These are the activations of a small network on made-up records, seen along a few directions, one row for each record.
After each row come some of the record's fields: ZOR, ZOKI, FUBA, BITO, TENU, DUSI.
Not every record has every field; a missing one is left out.
Other fields move the rows too, some of them a lot.
In the rows, 500 means zero.
Strong random noise was added to every row along 6 fixed directions; ignore it. To show where, here is one row again and again, with new noise each time:
[336,690,819,462,426,531,417,537,577,813,492,679,562,478,685,402,613,610]
[489,587,595,409,648,300,583,326,608,706,326,404,567,831,814,417,257,387]
[524,406,489,553,561,635,389,691,479,510,457,491,495,524,322,504,494,579]
[492,441,498,508,621,482,431,607,467,461,404,515,510,557,282,471,516,576]
[418,556,741,487,467,427,435,696,512,653,278,722,559,512,328,384,535,631]
[438,608,678,528,573,665,368,425,578,726,661,458,497,529,736,542,549,608]
[378,540,443,405,603,368,494,446,473,450,564,528,538,539,398,395,714,556]
[500,539,629,511,573,513,430,508,565,663,488,495,517,619,535,487,470,609]

[420,470,577,588,696,526,456,479,375,351,392,472,495,298,367,587,378,380] : ZOR=fatas, TENU=kipus, DUSI=gofat
[632,400,351,615,427,880,359,566,553,513,901,343,433,431,503,621,607,640] : ZOR=fatas, ZOKI=vin, FUBA=kub, BITO=buki, TENU=nelo, DUSI=gofat
[434,569,607,520,185,507,554,626,472,568,484,745,511,269,413,459,577,536] : ZOR=fatas, ZOKI=vin, FUBA=kub, BITO=luso, TENU=kipus, DUSI=gofat
[633,392,270,513,652,506,455,435,551,449,751,298,463,692,335,547,588,688] : ZOR=zagad, ZOKI=bomog, FUBA=kub, BITO=buki, TENU=nelo, DUSI=tuzav
[437,573,686,454,454,246,617,501,506,581,202,644,570,513,496,398,356,415] : ZOR=fatas, TENU=kipus, DUSI=fetev
[646,384,450,489,538,384,564,631,568,578,211,436,553,790,435,433,207,431] : ZOR=fatas, ZOKI=bomog, FUBA=kub, BITO=buki, TENU=nelo, DUSI=tuzav
[400,550,456,452,433,366,583,452,430,377,567,606,527,335,358,434,632,467] : ZOR=fatas, ZOKI=bomog, FUBA=kub, BITO=luso, TENU=kipus, DUSI=gofat
[566,552,704,563,462,585,508,442,615,821,499,386,503,616,864,556,221,440] : ZOR=zagad, TENU=kipus, DUSI=tuzav
[523,402,350,526,520,585,500,567,460,439,508,422,492,504,427,521,453,444] : ZOR=fatas, ZOKI=vin, FUBA=saz, BITO=luso, TENU=kipus, DUSI=tuzav
[400,620,760,520,545,521,336,544,472,491,421,705,474,354,397,534,716,707] : ZOR=zagad, ZOKI=vin, FUBA=kub, BITO=buki, TENU=nelo, DUSI=fetev
[574,558,629,505,597,184,506,349,510,398,463,613,475,565,153,528,583,782] : ZOR=zagad, ZOKI=vin, FUBA=saz, BITO=luso, TENU=kipus, DUSI=gofat
[527,521,637,597,579,607,467,411,564,694,610,365,496,523,668,589,328,507] : ZOR=zagad, TENU=kipus, DUSI=tuzav
[399,617,727,478,704,403,410,401,457,419,237,619,479,477,541,544,528,538] : ZOR=zagad, ZOKI=vin, FUBA=kub, BITO=buki, TENU=nelo, DUSI=fetev
[350,520,431,516,710,775,369,394,432,447,653,347,481,380,753,594,555,361] : ZOR=fatas, ZOKI=bomog, FUBA=kub, BITO=buki, TENU=nelo, DUSI=tuzav
[472,414,597,585,652,570,357,708,399,388,244,600,496,395,155,539,455,565] : ZOR=fatas, ZOKI=bomog, FUBA=kub, BITO=buki, TENU=nelo, DUSI=tuzav
[472,495,511,565,501,713,434,513,495,572,584,439,487,419,624,575,451,462] : ZOR=fatas, ZOKI=vin, FUBA=saz, BITO=luso, TENU=kipus, DUSI=tuzav
[454,602,645,455,406,461,486,529,609,767,533,596,558,596,574,395,567,634] : ZOR=fatas, ZOKI=bomog, FUBA=saz, BITO=buki, TENU=nelo, DUSI=tuzav
[701,412,516,557,192,537,537,793,595,652,382,616,503,579,336,468,415,646] : ZOR=fatas, ZOKI=bomog, FUBA=kub, BITO=luso, TENU=kipus, DUSI=fetev
[490,542,503,471,587,419,498,359,521,521,609,437,494,587,539,510,566,563] : ZOR=zagad, ZOKI=vin, FUBA=saz, BITO=luso, TENU=kipus, DUSI=tuzav
[498,425,291,449,273,464,563,682,423,296,480,682,485,351,200,430,773,566] : ZOR=fatas, ZOKI=bomog, FUBA=kub, BITO=luso, TENU=kipus, DUSI=fetev
[455,514,674,501,332,506,534,726,554,738,291,622,598,502,541,350,348,410] : ZOR=fatas, TENU=nelo, DUSI=gofat
[562,382,391,520,736,481,428,544,455,370,401,409,473,636,287,544,451,559] : ZOR=zagad, ZOKI=bomog, FUBA=kub, BITO=buki, TENU=nelo, DUSI=tuzav
[527,535,536,466,640,448,471,395,515,432,336,488,464,618,622,550,455,501] : ZOR=zagad, ZOKI=bomog, FUBA=saz, BITO=luso, TENU=nelo, DUSI=fetev
[512,508,507,510,682,269,574,284,512,488,546,396,511,588,401,521,418,539] : ZOR=zagad, TENU=kipus, DUSI=tuzav
[531,485,450,435,557,407,515,515,504,426,329,498,503,643,521,460,474,452] : ZOR=zagad, ZOKI=bomog, FUBA=saz, BITO=luso, TENU=nelo, DUSI=fetev
[513,330,115,453,501,464,583,556,390,208,641,392,480,452,254,454,665,421] : ZOR=zagad, TENU=kipus, DUSI=fetev
[552,493,464,491,595,397,528,397,483,396,454,454,484,583,480,535,424,475] : ZOR=zagad, ZOKI=vin, FUBA=saz, BITO=luso, TENU=kipus, DUSI=gofat
[490,569,800,580,611,390,467,442,536,669,414,545,512,513,419,541,365,630] : ZOR=zagad, TENU=kipus, DUSI=tuzav
[546,529,694,562,652,476,418,464,513,512,333,513,482,559,481,571,330,548] : ZOR=zagad, ZOKI=vin, FUBA=kub, BITO=buki, TENU=nelo, DUSI=gofat
[317,483,407,380,579,412,537,562,403,393,430,505,574,471,487,331,604,289] : ZOR=zagad, TENU=nelo, DUSI=gofat
[346,667,675,424,293,560,468,545,558,703,614,679,556,403,718,368,719,533] : ZOR=zagad, ZOKI=vin, FUBA=kub, BITO=buki, TENU=nelo, DUSI=gofat
[375,517,583,466,408,563,405,755,447,538,396,712,524,399,350,394,696,582] : ZOR=zagad, ZOKI=bomog, FUBA=kub, BITO=buki, TENU=nelo, DUSI=tuzav
[340,550,457,427,588,596,459,462,413,363,401,513,486,398,732,496,598,317] : ZOR=zagad, ZOKI=vin, FUBA=kub, BITO=buki, TENU=nelo, DUSI=fetev
[613,509,665,620,565,665,314,520,542,499,496,545,408,462,399,672,543,777] : ZOR=fatas, ZOKI=bomog, FUBA=saz, BITO=luso, TENU=nelo, DUSI=fetev
[588,435,483,546,543,401,574,476,545,571,505,384,532,596,413,493,323,482] : ZOR=fatas, TENU=kipus, DUSI=tuzav
[518,537,368,378,602,284,611,290,606,593,585,358,558,798,659,406,483,483] : ZOR=fatas, ZOKI=bomog, FUBA=kub, BITO=buki, TENU=nelo, DUSI=tuzav
[602,499,597,570,407,380,551,509,515,507,443,598,492,463,294,548,407,620] : ZOR=fatas, ZOKI=vin, FUBA=kub, BITO=luso, TENU=kipus, DUSI=gofat
[370,537,445,391,477,386,567,483,502,528,572,507,575,511,546,333,639,416] : ZOR=zagad, TENU=nelo, DUSI=gofat
[701,494,563,571,589,659,375,427,625,605,563,356,409,719,702,665,398,667] : ZOR=zagad, ZOKI=bomog, FUBA=saz, BITO=luso, TENU=nelo, DUSI=fetev
[379,487,409,476,472,533,486,569,410,401,555,570,513,348,351,455,685,492] : ZOR=fatas, ZOKI=vin, FUBA=saz, BITO=luso, TENU=kipus, DUSI=tuzav
[529,345,375,601,474,873,362,749,418,444,588,413,449,377,432,587,508,461] : ZOR=zagad, ZOKI=vin, FUBA=saz, BITO=luso, TENU=kipus, DUSI=tuzav
[538,542,567,536,426,468,557,424,510,538,502,524,483,471,573,563,383,481] : ZOR=zagad, ZOKI=vin, FUBA=kub, BITO=luso, TENU=kipus, DUSI=gofat
[386,508,602,502,614,597,421,622,441,538,233,554,527,478,588,487,377,370] : ZOR=zagad, ZOKI=bomog, FUBA=kub, BITO=buki, TENU=nelo, DUSI=tuzav
[513,443,388,537,648,597,479,423,392,270,381,400,431,430,585,653,394,335] : ZOR=fatas, ZOKI=bomog, FUBA=kub, BITO=luso, TENU=kipus, DUSI=fetev
[568,317,95,493,327,826,461,741,523,510,862,352,500,512,444,449,702,526] : ZOR=fatas, ZOKI=bomog, FUBA=kub, BITO=buki, TENU=nelo, DUSI=tuzav

Here are new rows. What are their fields?
[692,492,627,550,560,374,470,459,655,700,463,451,488,803,393,524,350,765] : ZOR=fatas, ZOKI=bomog, FUBA=saz, BITO=buki, TENU=nelo, DUSI=tuzav
[485,401,178,367,341,595,578,671,530,562,620,390,563,670,668,314,589,319] : ZOR=zagad, ZOKI=bomog, FUBA=saz, BITO=buki, TENU=nelo, DUSI=tuzav
[574,445,357,493,481,369,633,416,459,361,442,458,486,524,447,535,360,389] : ZOR=fatas, ZOKI=vin, FUBA=kub, BITO=luso, TENU=kipus, DUSI=gofat
[640,522,721,609,479,568,405,530,617,680,493,525,479,575,458,572,374,717] : ZOR=fatas, ZOKI=vin, FUBA=kub, BITO=buki, TENU=nelo, DUSI=gofat
[474,454,237,421,500,547,621,421,499,511,536,304,524,632,837,459,362,205] : ZOR=zagad, ZOKI=vin, FUBA=saz, BITO=luso, TENU=kipus, DUSI=tuzav
[602,430,474,623,676,536,465,368,504,459,678,307,447,496,381,654,390,587] : ZOR=zagad, TENU=kipus, DUSI=gofat
[466,477,384,433,522,527,472,552,461,372,446,505,493,524,524,463,616,440] : ZOR=zagad, ZOKI=bomog, FUBA=saz, BITO=luso, TENU=nelo, DUSI=fetev
[649,378,488,626,362,826,328,811,528,519,547,535,442,434,306,582,559,694] : ZOR=fatas, ZOKI=bomog, FUBA=saz, BITO=luso, TENU=nelo, DUSI=fetev
[483,456,381,487,736,438,445,404,453,330,565,430,483,531,300,532,630,599] : ZOR=fatas, ZOKI=bomog, FUBA=kub, BITO=buki, TENU=nelo, DUSI=tuzav
[594,329,340,593,322,819,437,802,493,535,587,463,481,427,381,527,486,516] : ZOR=fatas, ZOKI=vin, FUBA=saz, BITO=luso, TENU=kipus, DUSI=tuzav
[695,446,535,534,403,551,491,622,615,617,323,511,478,693,541,523,322,584] : ZOR=fatas, ZOKI=bomog, FUBA=saz, BITO=luso, TENU=nelo, DUSI=fetev
[436,468,391,466,530,582,462,568,480,492,555,480,527,494,482,453,597,481] : ZOR=fatas, ZOKI=bomog, FUBA=kub, BITO=buki, TENU=nelo, DUSI=tuzav
[581,402,280,445,364,336,576,635,459,314,513,589,491,516,128,425,722,628] : ZOR=zagad, ZOKI=bomog, FUBA=kub, BITO=luso, TENU=kipus, DUSI=fetev
[425,554,527,448,600,248,597,341,502,529,546,475,545,554,439,428,521,506] : ZOR=zagad, TENU=kipus, DUSI=tuzav
[359,492,351,399,478,602,510,587,460,512,504,473,554,498,691,385,581,297] : ZOR=zagad, ZOKI=bomog, FUBA=kub, BITO=buki, TENU=nelo, DUSI=tuzav
[513,551,495,514,481,416,522,344,491,421,728,522,464,415,387,562,661,648] : ZOR=zagad, ZOKI=vin, FUBA=kub, BITO=luso, TENU=kipus, DUSI=gofat
[471,532,510,503,371,559,506,500,562,682,806,470,524,458,542,454,651,593] : ZOR=zagad, TENU=kipus, DUSI=tuzav
[473,624,682,463,522,178,657,306,493,520,242,597,528,546,591,496,264,386] : ZOR=zagad, ZOKI=vin, FUBA=kub, BITO=luso, TENU=kipus, DUSI=gofat
[566,490,558,461,358,435,524,692,552,561,209,658,524,610,447,414,434,536] : ZOR=fatas, ZOKI=bomog, FUBA=saz, BITO=luso, TENU=nelo, DUSI=fetev
[416,495,630,526,448,583,463,682,489,601,386,575,563,395,471,416,439,420] : ZOR=fatas, TENU=nelo, DUSI=gofat
[288,547,611,517,698,814,340,545,392,521,326,471,494,367,863,571,391,237] : ZOR=zagad, ZOKI=bomog, FUBA=kub, BITO=buki, TENU=nelo, DUSI=tuzav
[633,381,394,603,407,517,542,582,442,360,476,510,443,413,213,597,393,543] : ZOR=fatas, ZOKI=vin, FUBA=kub, BITO=luso, TENU=kipus, DUSI=gofat
